These are the activations of a small neural network, seen along a few directions. Each row is one input.
Each table varies a few parts of the input and shows all the possible inputs, shuffled.
Descriptions start from the smaller parts, as in this example, which fits no table here: one of 2 separate values, together with either a single point or one of 11 places around a ring or (one of 5 places around a ring, together with one of 6 places along a line).
Shared parts are said once, and a part with two or three values counts as separate values.
In the rows, 128 means zero.

Other details of the inputs vary at random and push rows far along three fixed directions, the same in every table; ignore that.

A family of inputs:
row 1: [169  84 151 129 107 112 158 138  60 164 113  62 123 123]
row 2: [174 109 126  81 144  94 163 143 170 165 103 140 121  72]
row 3: [ 47 104 117 156 149 214 122 101  93  54 109 147 134 103]
row 4: [ 55  90 100 119 124 175 163  67  73 140 108 195 144  74]
row 5: [119 140 169 179  71  79 122 148 209  38  72  41  38 110]
row 6: [172 112 107  74 208  68 136 111  89 210 158  38 200 161]
row 7: [177 196  87 127 147 249  52  90 179  67  95 127 196 180]
row 8: [ 96 118 162 139  96 170 108 145  85 155 173 199 143 171]
row 9: [ 46 115 171 110  98 150 140 103 168 147 129 217 136 100]
row 10: [133 172  82 169 136 186  33  57 174  82 127 107 193 234]
row 11: [ 66  92  80 169 133 124 135 108 112 123 147 225 108 117]
row 12: [135 221 202 143 104 134  78 165 194  45 123  10 115 184]
row 13: [140 139 128 125 135 107 160 125  93 124 111  44 125 113]
row 14: [ 59  52  95 134 131 113 135  85 147 162 130 239 130  98]
row 15: [202  82  95 131 156  31 115 159  63 214 195 100 137 196]
row 16: [146 168 143  75 160  46 143 145  95 220 203 126 156 159]
row 17: [109 174 178 119 105  80 159 162 129 145 156 127 100 116]
row 18: [142 119 139 118 119  95 184 189 150  89  97 135  36  25]
row 19: [167 158 147 134  79 126 176 163 184  80  58 110  49  45]
row 20: [206 113  82 127 158 207  80 156  91 136 151 171 176 178]
Description of these inputs: one of 4 separate values, together with either a single point or one of 4 places along a line.
- The inputs of row 10 and row 7 match in every part but the choice among 4 separate values. If row 5 is changed in the same way as row 10 into row 7, which row does it become? => row 18
- List by row number the other rows that have the choice among 4 separate values in common with row 3. => row 1, row 4, row 6, row 13

A family of inputs:
row 21: [ 99 108 108 140 141 130 116 140 104 143 176 214 131 146]
row 22: [127  92 112 127 131 101 161 141 117 131 120 142  93  78]
row 23: [133 131 148 119 111 113 152 155 134 140 130 138 104 102]
row 24: [ 97 100 109 122 158 135 132 128  74 157 169 181 153 138]
row 25: [162 157 110 116 170 103 112 133 136 142 150 105 149 156]
row 26: [160 163 123 145 129 172  91 124 149  82 109  76 148 169]
row 27: [145 121 113 129 144  93 148 146 114 131 136 112 105 108]
row 28: [140 145 161 133 103 139 128 143 148 113 115 116 113 125]
row 29: [143 131 133 124 123 116 137 145 120 124 124 112 110 119]
row 30: [ 99 112 152 137  93 137 155 145 128 117 108 168  86  78]
row 31: [167 158 121 125 136 164  89 119 170  98 109  86 157 163]
row 32: [158 161 121 153 126 136  83 128 157 101 134  96 139 187]
row 33: [ 71 108 105 145 134 176 112 101 107 103 136 176 141 130]
row 34: [152 125 136 119 121 102 155 143 121 147 125 131 107 100]
row 35: [117  93 127 130 107 129 162 134 126 123  97 161  91  72]
row 36: [104 139 155 138  80 156 130 113 157 101  96 119 113 114]
row 37: [138 123 135 138 118 124 127 116 143 107  96  75 121 128]
row 38: [ 96 113 102 110 171 116 126 114  94 169 173 186 152 135]
row 39: [102 124 117 140 129 186 109  95 118 117 131 168 161 145]
row 40: [143 144 141 110 143  80 133 142 129 158 150  96 141 144]
row 41: [134 129 134 114 128  92 153 127 131 152 129 115 121 113]
row 42: [143 147 145 116 126  98 136 150 148 132 131 115 119 121]
row 43: [124  95 138 118 113 106 164 122 118 156 116 144 111  90]
row 44: [160 124 130 124 124 120 133 139 131 130 106  98 116 113]
row 45: [141 144 105 114 178 102 113 116 116 161 162 113 166 166]
row 46: [103 120 119 116 152 135 126 123 108 154 164 171 156 141]
row 47: [161 169 130 117 137 125  99 133 155 113 129  84 146 158]
row 48: [110 121 136 114 122  93 157 139 137 141 127 164  90  83]
row 49: [152 136 118 135 140 121 128 138 122 115 125 101 122 129]
row 50: [115 110  99 115 158 132 121 108 117 151 143 161 163 134]
row 51: [139 132 107 130 150 153 113 130 105 128 138 141 147 139]
row 52: [119 119 114 122 152 157 124 140  93 141 158 182 148 137]
row 53: [ 84 108 137 154  92 135 154 113 140  95  93 137  88  82]
row 54: [130 154 149 140 121 156  97 122 136 108 124  85 150 167]
row 55: [142 112 130 113 123  98 155 129 126 160 122 113 122 107]
row 56: [161 145 125 130 135  90 104 148 130 138 159 105 125 171]
row 57: [114 119 129 138 115 125 141 138 129 102 118 133  93  97]
row 58: [156 150 152 126 108 131 123 136 144 115 114  98 117 130]
row 59: [135 105 117 125 141  91 146 127 115 140 127  96 118 114]
row 60: [ 88 103 139 151  87 102 150 121 134 135 118 169  89 100]
row 61: [113 120 150 125 104 123 145 120 123 135 120 135 114 111]
row 62: [104 104 137 127 118  97 159 129 105 137 124 135  98  94]
row 63: [129 124 145 136 100 139 129 114 146 112  87  91 119 118]
row 64: [146 123 125 112 128  99 144 136 148 138 114 128 115  99]
row 65: [159 111 117 122 142  95 145 145 118 137 121 105 110 106]
row 66: [ 98 122 118 154 105 244  88  91 157  69  90 189 151 131]
row 67: [135 140 108 128 150 158  97 111 158 110 121 137 151 147]
row 68: [ 90 133 130 133 139 149 111 111 137 126 141 162 147 145]
row 69: [129 108 132 110 125  95 158 125 133 156 120 128 116  99]
row 70: [123 109  85 113 168 139 136 132  85 166 169 203 154 120]
row 71: [152 163 138 141 127 164  91 138 146  88 123  82 145 172]
row 72: [155 147 142 118 141 109 122 141 113 150 146  75 149 164]
row 73: [136 160 152 130 121 121 117 139 170 109 119 104 117 135]
row 74: [166 156 108 112 163 109 111 135 134 138 147 104 157 155]
row 75: [155 164 142 120 119 137 110 133 163 104 116  90 129 143]
row 76: [110 141 164 156  81 121 113 129 162 107 117 108 109 148]
row 77: [ 84 100 111 141 121 203 116  92 122 109 107 185 151 125]
row 78: [148 143 130 128 129 129 124 121 124 131 121  83 144 151]
row 79: [131 125 142 129 113  70 129 137 123 155 148 110 111 143]
row 80: [135 128 141 147  97 112 111 117 160 118 108  90 119 150]
row 81: [145 131 132 115 126  90 154 133 120 161 134 103 125 118]
row 82: [159 148 123 120 155 118 103 128 106 135 150  67 163 181]
row 83: [104 125 146 142  94 142 140 114 135 111  94 123 110 105]
row 84: [156 130 134 109 130  97 149 153 109 151 134 112 110 114]
row 85: [134 141 151 120 113 117 142 147 153 124 123 126 107 112]
row 86: [127 118 126 113 126  99 167 141 129 148 128 162 101  82]
row 87: [116 118 133 137 122 116 145 150 124 114 130 136  96 102]
row 88: [ 99 134 149 129  95 130 135 115 155 112 104 130 114 108]
row 89: [123 107 127 144  98 113 133 132 150 122 114 157  93 110]
row 90: [111 118 119 122 145 135 121 119  90 146 149 146 149 140]
row 91: [157 127 104 121 152 158 109 126 119 130 127 125 156 148]
row 92: [156 106 119 103 136  88 164 150 116 171 133 139 111  89]
row 93: [ 92 131 153 156  91 152 125 119 153  81 100 109 106 118]
row 94: [ 84 126 112 157 119 212  98  90 129  81 109 159 158 148]
row 95: [115 119 135 138 110 131 141 136 127 103 111 140  94  97]
row 96: [ 98 121 115 130 136 176 110 105 102 126 140 163 159 150]
row 97: [171 154 118 109 154 122 110 145 119 145 155  99 153 159]
row 98: [110 114 110 141 131 181 106  99 125 105 113 137 157 146]
row 99: [ 96 129 155 153  93 153 126 120 146  88 100 117 109 121]
row 100: [ 93 118 110 137 134 195 106 116 105 107 134 196 144 128]
row 101: [138 126 132  99 142  75 150 135 113 171 153 114 127 124]
row 102: [119 146 164 136  90 141 130 128 158 113 108 102 119 127]
row 103: [133 118  96 120 159 149 130 132  91 147 150 171 149 131]
row 104: [141 131 125 114 163 120 115 131  93 167 176 128 169 170]
row 105: [115 124 103 116 161 119 126 114 110 156 154 157 160 138]
row 106: [152 145 128 121 145 111 111 113 155 133 122  76 146 155]
row 107: [138 120 108 122 172 115 125 151  87 147 172 145 142 143]
row 108: [116 125 138 145 110 125 140 117 135 106 100 103 108 113]
- What do these inputs look like to the network? => one of 2 separate values, together with one of 4 places along a line, together with either a single point or one of 10 places along a line
- The inputs of row 91 and row 52 match in every part but the place on the line of 4. If row 67 is changed in the same way as row 91 into row 52, which row does it become? => row 73
- The inputs of row 70 and row 92 match in every part but the place on the line of 4. If row 41 is changed in the same way as row 70 into row 92, which row does it become? => row 69
- Which other rows does row 97 become when the choice among 2 separate values takes its other values? List them by row number. => row 36
- Start at row 68 and move only the place on the line of 10, one step at a time. The first step leads to row 40. Which rows follow, in order? => row 46, row 102, row 104, row 72, row 54, row 24, row 99, row 93
- Start at row 98 and move only the place on the line of 4, one step at a time. The first step leads to row 94. Which rows follow, in order? => row 82, row 24
